A small network was shown many inputs. Here are its activations along a few directions, one row for each input.
Each table varies a few parts of the input and shows all the possible inputs, shuffled.
Descriptions start from the smaller parts, as in this example, which fits no table here: line(4) and (point or ring(9) or (values(2) and ring(8))).
Shared parts are said once, and a part with two or three values counts as separate values.

Other details of the inputs vary at random and push rows far along three fixed directions, the same in every table; ignore that.

Rows:
r1: [-40  12  17  13 -28 -35  16  32 -33  -1 -19   7  33  -2]
r2: [ 29   0 -43 -12   8  29   9 -14   8  -8  13   3 -24 -15]
r3: [ -7  13  26 -15  14 -16 -10  12 -16  -2 -11  52   7   5]
r4: [ -6  -4   8  -5   9  -7  12 -12 -17 -21 -23  32  -4 -24]
r5: [-27  -1  23  10 -12 -24   9   8 -34   7 -22   3  30  -8]
r6: [ 12 -11 -62 -32  27  37  11 -42  23 -53  -3  24 -30 -27]
r7: [-34  14  -8  31 -38 -22   5  -6 -42  -2   1   2   9   1]
r8: [ -9   2 -28  -3 -13   0  14  10 -23 -21  -8  27   2 -10]
r9: [ 67 -26  24 -47  48  58 -31   4  46   1  10  26 -28   9]
r10: [ 64   9  -9 -48  47  52 -15 -10  54 -10  17  24 -29  -8]
r11: [ 11 -10 -33 -38  23  22  26 -30 -13 -43 -26  55 -18 -36]
r12: [-19   4  29   4   2 -21   6   8 -25  -2 -26  21  22 -18]
r13: [-18  11 -85  -2  -1  17  13 -52  11 -31   5   5 -27  -2]
r14: [  8   6 -25 -10   2  10  18  -9   5 -10   2  -3 -13 -16]
r15: [ -1  11  18  -7  15 -11 -12  24   2  19  -1   9  14  11]
r16: [  2  -1 -28  16 -12  -6  10  -4  25   5  14 -52  -6  14]
r17: [-35 -10 -19  28 -27 -12  14 -17 -22  -4  -7 -30   8   9]
r18: [ -2  22  43   8  -2 -17 -14   8  -5  17   8   5  14  10]
r19: [-38   5  29  14  -8 -28  20  16 -47  18 -20  10  39   0]
r20: [-15  -3  -1  -4   9 -11  13 -21 -17 -21  -9  25  -1 -22]
r21: [ 16  11 -15  -2   2  16 -12 -16  31  -2  19 -19 -12  11]
r22: [ 12  -1  30 -24   7  -6   5  18 -12 -17 -13  49  -8 -12]
r23: [-22   7  30  26 -12 -34 -16  18  -9  30   5 -20  14  26]
r24: [ 25 -15  -7   7 -10  18 -20  26  29  19  21 -32  -5  15]
r25: [-24  -2 -30  35 -21 -21  -1  -8   9  16  14 -62  -6  27]
r26: [-26  -9 -24  25 -15  -2  -6 -12  19   0  11 -51  11   6]
r27: [ -4  29  23 -21  26  -5  -8   8 -16  10  -8  53  15  -7]
r28: [-37  18   1  11 -28 -21  11  -2 -31 -15 -11  16  14  -5]
r29: [ 27   7  56 -20  13   5 -19  19   3   8   2  35  -5  -4]
r30: [-10  16  -2  28 -18  -6 -14   4  26  28  22 -57  18  23]
r31: [ -8 -11 -26  20  -9  11  -4  -4  25   0  -1 -57   3   2]
r32: [ -3  11   3  22   1 -12 -10  -4   9  38  20 -42   1  18]
r33: [  5 -23 -68  -9   0  25  25 -51   7 -42  -8  -6 -38 -18]
r34: [ -2 -22 -13  18 -10  13  -5 -13  12   6  10 -43 -12  23]
r35: [  4  28  31 -16  16 -11   5   3 -15   2  -6  45  14 -12]
r36: [ 18   9  31 -13   9   2  -4  18   4  14   2  10   2  -8]
r37: [ -6  19 -43 -13   4   1  31 -45 -14 -40  -6  39 -22 -21]
r38: [-36   5  29  17 -15 -26  -3   8 -29  -7 -25  14  28  -7]
r39: [ 16 -16 -70 -23  -3  30  17 -31  24 -59  -2  14 -48  -9]
r40: [ 14 -17  -3   1   2  21 -15   8  27  14   4 -47   7   7]
r41: [-45  17 -20  19 -29 -31  20  -3 -20 -17 -11   4  21   4]
r42: [ 13 -11  32 -19  22   7   5   3 -15   4 -10  39  -1  -5]
r43: [-26  19  17  16 -26 -19  -4  13 -42   5  -4  24  23  -1]
r44: [ 24  18  32 -21  36   3 -17   8   7  27   7  29   1   0]
r45: [  4  21  32 -18  24  -6 -14  -6 -15   3  -3  59  -4  -2]
r46: [ 11  -6  35   0  16  -2  -7  20   7  19  -9 -11  15 -10]
r47: [ 13   6  23 -20  27 -11  -1   7  -7   6  -4  43  -8  -2]
r48: [  9   0  13  -8  -2  -7   6  24 -23   1  -6  36   4 -11]
r49: [-26  22  -9   9  -2 -18   4 -19 -23   0  -1  15   1   2]
r50: [ 25  10 -15 -15  31  16  -6 -11  22  18  15  -6 -15   0]
r51: [ 20 -22  -2  -2   6  29 -18   2  34  15  10 -31  -2  15]
r52: [ -3 -13 -64 -11  11  19  21 -47  12 -44  -1   0 -27 -23]
r53: [ 15  -2 -10   1  16  -1  -4   9  24  26  13 -34  -6  14]
r54: [-11  -6  39  10  -3 -14   0  19 -19  28  -9  -9  30   6]
r55: [ 42 -17  -7  -3   5  20  -7  25  27  23  21 -32 -12   5]
r56: [ 22  -3 -30  -3   6   8  10  -4  35   2  15 -39 -15   6]
r57: [ 43  -8   6 -10  16  17 -15   5  47   8  21 -26 -23  16]
r58: [  7 -10  31 -16  11   6  -5  -3 -16  -7 -13  41  -1  -2]
r59: [ -5  10   5  -9  -1 -14  10  -9 -12 -27 -10  41  -8  -3]
r60: [ 17  -9  42 -13  23   4 -23   2  11   0   4  19  -2  -5]
r61: [ -4  10  26  20 -17 -16  -4  18 -25  29  10  -7  14   0]
r62: [-29  -2 -44  -1  -7   4  18 -31 -11 -48 -27  29  -7 -23]
r63: [ -1  10   2 -12   5 -17  21  -7 -14 -20 -10  38  -6 -10]
r64: [ -1 -15  11  29 -10  -1 -16   4  22  18   6 -63   2  11]
r65: [-27  -1  23   1 -10 -14  -1   9 -26  -2 -23  24  31  -7]
r66: [ 38  -4 -10  -6   4  36 -26   9  34  17  25 -15 -14   6]
r67: [ 17  -3  30 -29   9  -2   2  12 -10 -25 -14  64 -16 -13]
r68: [ 19 -17   1  20 -20   5 -19  19  17  19  23 -42 -13  21]
r69: [-21 -14 -71   6 -10  10  38 -40 -11 -30 -11 -15 -12 -11]
r70: [-24   2 -71  16 -28  -1  35 -42  -8 -34   2 -24 -28 -12]
r71: [ 45 -20  -3  -8   2  29 -27  20  35  10  22 -18 -21  14]
r72: [-13  -9 -28  -1   0  16  12  -9  -3 -10  -7  -8   2   4]
r73: [-12 -13 -36 -12  -5   9  17 -42 -20 -50 -22  36 -22 -19]
r74: [ 31 -16  -1  -5   1  12  -2  19  36  11  13 -37 -16   7]
r75: [  1 -18   3  13  -9  12 -15   1  15  15   7 -42   6  21]
r76: [-21  23  24  14  -3 -20 -19   7 -10  27   6  -2  20  17]
r77: [  7   1   8   9  -8  -5 -14  13  26  10  14 -34   3  23]
r78: [ 33 -10  26 -11   5   8 -15  27   3  11   9  18 -10   2]
r79: [ 48 -21 -11 -12  10  25  -5   8  23   4  18  -4 -31  -1]
r80: [ -6   9  22   4   8 -24  -5  19  -6  26   0   0  13  11]
r81: [-20   9 -40  13 -18  -9  17  -6   8 -14   2 -29   4   8]
r82: [-16   1  24  18 -20 -31  12  37 -11  23  -3 -30  25   4]
r83: [-24 -13 -15  36 -19 -11  -5 -14  13   7  16 -70   5  11]
r84: [-28  -2 -19   2  -8  -1  18  -9 -25 -16 -19  12  16  -6]
r85: [-33   7  34  17 -26 -45  20  26 -39   5 -15  10  22  -4]
r86: [-17  -7  33  12 -15 -13 -15  14 -13  14 -10 -13  28   8]
r87: [-43  20 -59  19 -35  -9  27 -19 -43 -27  -9  12   9 -14]
r88: [-24   8 -19  19 -28 -12  13 -12 -11  -9   3 -22  -5  -1]
r89: [ 6 15 34 -9  4  0 -9 29  0 15 -1  8 18 -4]
r90: [  5  23 -44 -30  19  11  32 -38  -8 -40  -8  49 -19 -28]
r91: [ 21  -5  29 -22   8   7 -11  31  18   1  -2  24   0  -1]
r92: [ 12  -8  28 -22  24  10   5   7 -13   4 -13  38   5  -5]
r93: [ 48  16  58 -35  39  15 -23  13  19  14  10  43  -6  -3]
r94: [ 33 -23  15 -11  21  30 -15   1  26  14  11 -15 -17  15]
r95: [ 21  -5  33 -21  35   6  -8  10  10   9   1  14   9 -17]
r96: [-10 -21 -21  29 -18   1   9 -14   6  14   8 -62  -2  15]
r97: [ 36   4  33 -13  12  16 -22  18   0  17  13  26  -8  -3]
r98: [ -1 -18  -3  14  -6  17 -12   6  23  21  10 -46   7  24]
r99: [-37  -6 -14  35 -29 -19   5 -18 -12 -14 -12 -32   3   1]
r100: [  0  14  25 -14   1   1  -5  15  -4  -2  -6  35   9  -9]
r101: [-54   6   3  21 -21 -32   6 -10 -33 -17 -13   6  28  -6]
r102: [-14  -9  37  14 -12 -16  -8  12 -17  17  -9 -15  22   4]
r103: [ -2   3 -10  34 -26  -4  -7  12   1  34  23 -60   9  12]
r104: [  9  -2  -1   1   9   3 -21  13  31  22  13 -21  -2  22]
Each input here is: ring(8) and (line(5) or (values(2) and line(4))).
Q: The inputs of r16 and r77 match in every part but the ring(8) part. If r36 is changed in the same way as r16 into r77, which row does it become?
A: r28
Q: The inputs of r46 and r31 match in every part but the ring(8) part. If r19 is changed in the same way as r46 into r31, which row does it become?
A: r72
Q: Which other rows does r55 become when the values(2) part takes its other values? List them by row number.
A: r2
Q: Which other rows does r74 become when the ring(8) part takes its other values? List them by row number.
A: r1, r22, r39, r67, r82, r85, r91
Q: Which other rows does r86 become when the line(5) part takes its other values? List them by row number.
A: r9, r38, r75, r101

Rows:
r105: [ 31   7 -44 -20  27  37  -2 -37  47 -11  23 -16 -36   0]
r106: [  6 -14  51 -10   4  -6  -2  38  -9  11 -17   7  23  -4]
r107: [-10   1   0  24 -16 -24   7  -5 -19  14   4 -21  -9   8]
r108: [-16   7   5  26 -33 -20   1   2 -10   5  11 -27   6   8]
r109: [-30  -6 -24  17 -14  -3   7 -32  -8 -13 -10 -16  -4  11]
r110: [  9  -1  -6 -16   5  16   6  11 -21  -3 -10  31   7 -18]
r111: [-18  13  34  -2  19 -14 -14   4  -5  13  -6  15  23   0]
r112: [ 32   5  39 -15  25   7 -11   8  21  24  14  -5  -4  -6]
r113: [ 43 -21 -10   3   1  17 -13   4  33  14  30 -37 -36  17]
r114: [  6   6  28  -3   9 -22  12  23 -17  21  -4  12  14  -7]
r115: [ 14  -1  -8 -18   0   0  16   8 -16 -22  -7  51 -21 -15]
r116: [  9  -5  -6 -15   2  18   1 -11 -28 -17  -5  52 -10 -14]
r117: [-10  10  20 -10   8  -7 -14  23   0   1 -12  21  24  -3]
r118: [  2  14  18  -4  -3 -11  -4  28 -11  10   2  30   5   9]
r119: [ 41 -29 -20 -15  10  49 -21   1  61  -2  16 -33 -28  19]
r120: [ -3  -5  30  -1  -6  -7 -10  26  -5  -5 -10  22  11  -7]
r121: [-22  -2 -55   3 -12   7   1 -37   3 -43  -1  10 -18   1]
r122: [  1  -1  27 -10  17  -9   0  12  -4   0 -15  21  18 -18]
r123: [ 32 -27  -5   2   1  22 -27  -3  44   2  21 -39 -23  11]
r124: [ 75 -20  46 -27  29  52 -43  42  40  40  23   1 -11   6]
r125: [ -6  11  20 -12  22  -6  -8   9   2   3 -12  26  25  -7]
r126: [-31   3 -37  16 -23  -2  -1  -7   4 -22  -3  -9   3   6]
r127: [-23  -5  -3  20 -21 -17   1  17  -2   2  -7 -34  20  -2]
r128: [ 16   7  -2 -20  -2  10   8   3  -1 -26  -3  42 -15 -18]
r129: [-25  15  -6  21  -5 -25   7  -3 -11  25  11 -28   8  15]
r130: [-14  21 -62  -4  -1   5  26 -36   5 -29   0   2  -7 -11]
r131: [-21 -18 -11  13  -5  -5  20 -21 -10  -9 -10 -28  -1  -3]
r132: [-23  22  -6  23 -30 -13  -3  13   0   5  10 -22  16  15]
r133: [  7   4  26  -5  -2 -20   8  35 -18  16  -5  14  10  -6]
r134: [ 31 -29 -30 -12   7  41 -17 -22  46 -13  16 -27 -33  19]
r135: [ 18   5  12  12   9  -5 -12  24  28  49  23 -51  11  24]
r136: [  6 -19   4 -20   0  13  13   2 -12 -34 -22  45 -10 -15]
r137: [-21  -1   4  34 -23 -10  -6  -5 -27  28   4 -31  14   8]
r138: [ 11 -18  10 -17  14  11   6 -21 -11 -24 -19  34 -19 -12]
r139: [-16   9  -9  21 -21 -20  -2   3 -12  10  14 -12   0  22]
r140: [  4 -12  32 -12  16  -3  12  11 -11  -1 -21  17  17 -12]
r141: [ 11  12  -6 -27   4   4  17   3  -8 -26 -11  42  -6 -26]
r142: [-31  -3  11  27 -10 -25   0  -2  -7  14  -1 -40  19   1]
r143: [-18  -3 -26  16  -6   4  12 -21 -21   8   3 -20   3  -6]
r144: [  5  -6  -7 -30  13  16   7   0   2 -23 -20  37   1  -9]
r145: [-29   5 -22  19  -9  -8  -9 -26   0  -9  -2 -14  -1   8]
r146: [ 10   3  39  -3  15   1  -5  26 -20  34  -4  13  31  -9]
r147: [ -3 -13 -19  -3  12  16   3 -26  19  -3   1 -24  -8   7]
r148: [ -2  18  31   3   7 -20  -9   8 -18  22   2  23   3  12]
r149: [  8  16  34 -10   8 -16  -7  41  -7  28   1  20  19   7]
r150: [ -2  -2  -4 -26  23   9  15 -13  -5 -21 -23  42   7 -13]
r151: [-16  19  -7  15 -20 -10  -6  -6  -3  -3  13  -8   4  14]
r152: [ 40 -38  21   1   3  26 -25  10  39  15  17 -47 -17  20]
r153: [ 12   0 -24 -27  25   4  28 -27 -15 -27  -7  49 -33 -24]
r154: [-24  25   1  26 -18 -19  -7 -11  -6  13   9 -25   9  16]
r155: [-17  11   8  28 -24 -22   2  -8 -10  12   6 -30   3   4]
r156: [-14  20 -64  -7 -12   8  21 -23   5 -35  -1   4 -11  -9]
r157: [ -9  12  -7  11  -9 -13  18  -2  -2   3   1 -21  12  -9]
r158: [-25  -7 -22  21 -15 -11   4 -28  -8 -17  -7 -17  -9  -4]
Q: The inputs of r137 and r110 match in every part but one. If r154 is changed in the same way as r137 into r110, which row does it become?
A: r156
Q: The inputs of r150 and r134 match in every part but one. If r157 is changed in the same way as r150 into r134, which row does it become?
A: r108
Q: What is each input in this table made of?
A: ring(6) and (point or (values(2) and line(4)))
Q: Start at r107 and move only the ring(6) part, one step at a time. The first step leads to r153. Which rows follow, in order?
A: r114, r133, r115, r113
Q: Which other rows does r132 become when the line(4) part takes its other values? List them by row number.
A: r118, r119, r126
Q: Which other rows agree with r143 in the ring(6) part? List them by row number.
A: r105, r111, r112, r129, r131, r142, r147, r153
Q: Which other rows does r135 become when the values(2) part takes its other values? List them by row number.
A: r114

Rows:
r159: [ 35   7  -7  17   1  31 -38  -6  66  30  47 -86 -10  13]
r160: [ -3  29  58   7   0 -22 -13  26 -42  46   4  28  27  -3]
r161: [-57 -14 -46  44 -48 -35  37 -17 -16 -33 -21 -58   9 -14]
r162: [ 11  17 -13 -36  26  14  -8 -32  19 -46  -2  64 -29  -8]
r163: [ 13   2 -10 -31  39  15 -12 -37   4 -28  -9  65 -35  -9]
r164: [  4 -18 -22 -10 -15  17   8 -11  -1 -43 -13  21 -28   0]
r165: [ 25 -10  -7 -31  24  41  20 -43  -8 -29 -11  36 -17 -22]
r166: [-13  -7 -12 -15   7  -5  47 -36 -21 -32 -22  19  -8 -15]
r167: [ 51 -25  44 -19  35   7 -23  32  34  28  14 -11 -10  -6]
r168: [  0   5 -59   2  10  22   3 -54   3 -19   7  -2 -29 -21]
r169: [-70 -22 -50  57 -61 -27  15 -28 -16 -36 -18 -61   6  11]
r170: [ 25 -34 -28  10 -15  36 -14  25  57  24  18 -92  -4  28]
r171: [ -9  42  47   3  -8 -42   8  34 -16  21   6  16  23   2]
r172: [ 64 -26  23  -5   0  49 -30  26  45  23  23 -45 -16   4]
r173: [ 10   6 -40 -18  13  13   5 -34  -3 -24   3  43 -42   6]
r174: [ 23 -14  16 -31  16  30  -6  -8  -5 -37 -23  57  -9 -41]
r175: [ 28 -10 -12   2  33  25 -32   3  55  44  21 -61  -3  20]
r176: [  7  13  -8   3   7 -18  13   1  -1  17  10  -9 -15   4]
r177: [ 33  14  26 -10  25   2 -21  14  54  21  26 -32  -6   2]
r178: [ 38   9   8   5  -1  18 -37  13  64  31  46 -55 -21  45]
r179: [-13  24  66   7  21 -49  -5  25 -27  34 -12  20  26  -7]
r180: [-49  -2 -61  53 -64 -19  29 -17 -48  -8   6 -38   7  -1]
r181: [-37 -11  34  16 -16 -20  -5  33 -17  10 -29 -11  51  -1]
r182: [  3  10 -60 -20  18  19  16 -24  -2 -14  -4  29 -22  -1]
r183: [-25 -23 -30  18 -18   8  19 -46   4 -16  -2 -42 -12  26]
r184: [-36  39   6  19 -24 -30   6  27 -16  22   4  -9  42  20]
r185: [-26   0  64  -3  10 -13   8  19 -30  27 -23  10  52  11]
r186: [ 26 -12   8 -31  26  25  -7  -9 -15 -23  -8  66 -14 -38]
r187: [ -4  46  58   5 -13 -21 -12  33 -29  29  10  28  38  -1]
r188: [  5  -6 -22  -8  -4 -13  30   3 -22 -21  -6  29 -18 -15]
r189: [-20  -6  52  -1  10 -22 -15  44 -26  29 -16  23  47  -3]
r190: [ -2  23 -17 -20  19   8  -4  -7  17 -14  -2  23  11  -5]
r191: [-40  -8 -40  31 -51 -30  42  -1 -24 -25 -16 -37   1  -6]
r192: [  1 -15  -7  10 -16  -1  -5   8  -6   1   9  -1 -15  21]
r193: [ 10 -22   6 -20  18   8 -14  -8  -3 -24  -8  49 -20  -7]
r194: [-10   0  38   0  -4 -19  -3  52 -31  32  -8  24  39   9]
Q: The inputs of r186 and r167 match in every part but one. If r168 is changed in the same way as r186 into r167, which row does it become?
A: r179
Q: What is each input in this table made of?
A: values(4) and (point or (values(2) and line(4)))
Q: Which other rows agree with r163 in the values(4) part? List them by row number.
A: r162, r164, r169, r173, r178, r183, r192, r193
Q: Which other rows does r194 become when the values(2) part takes its other values? List them by row number.
A: r189
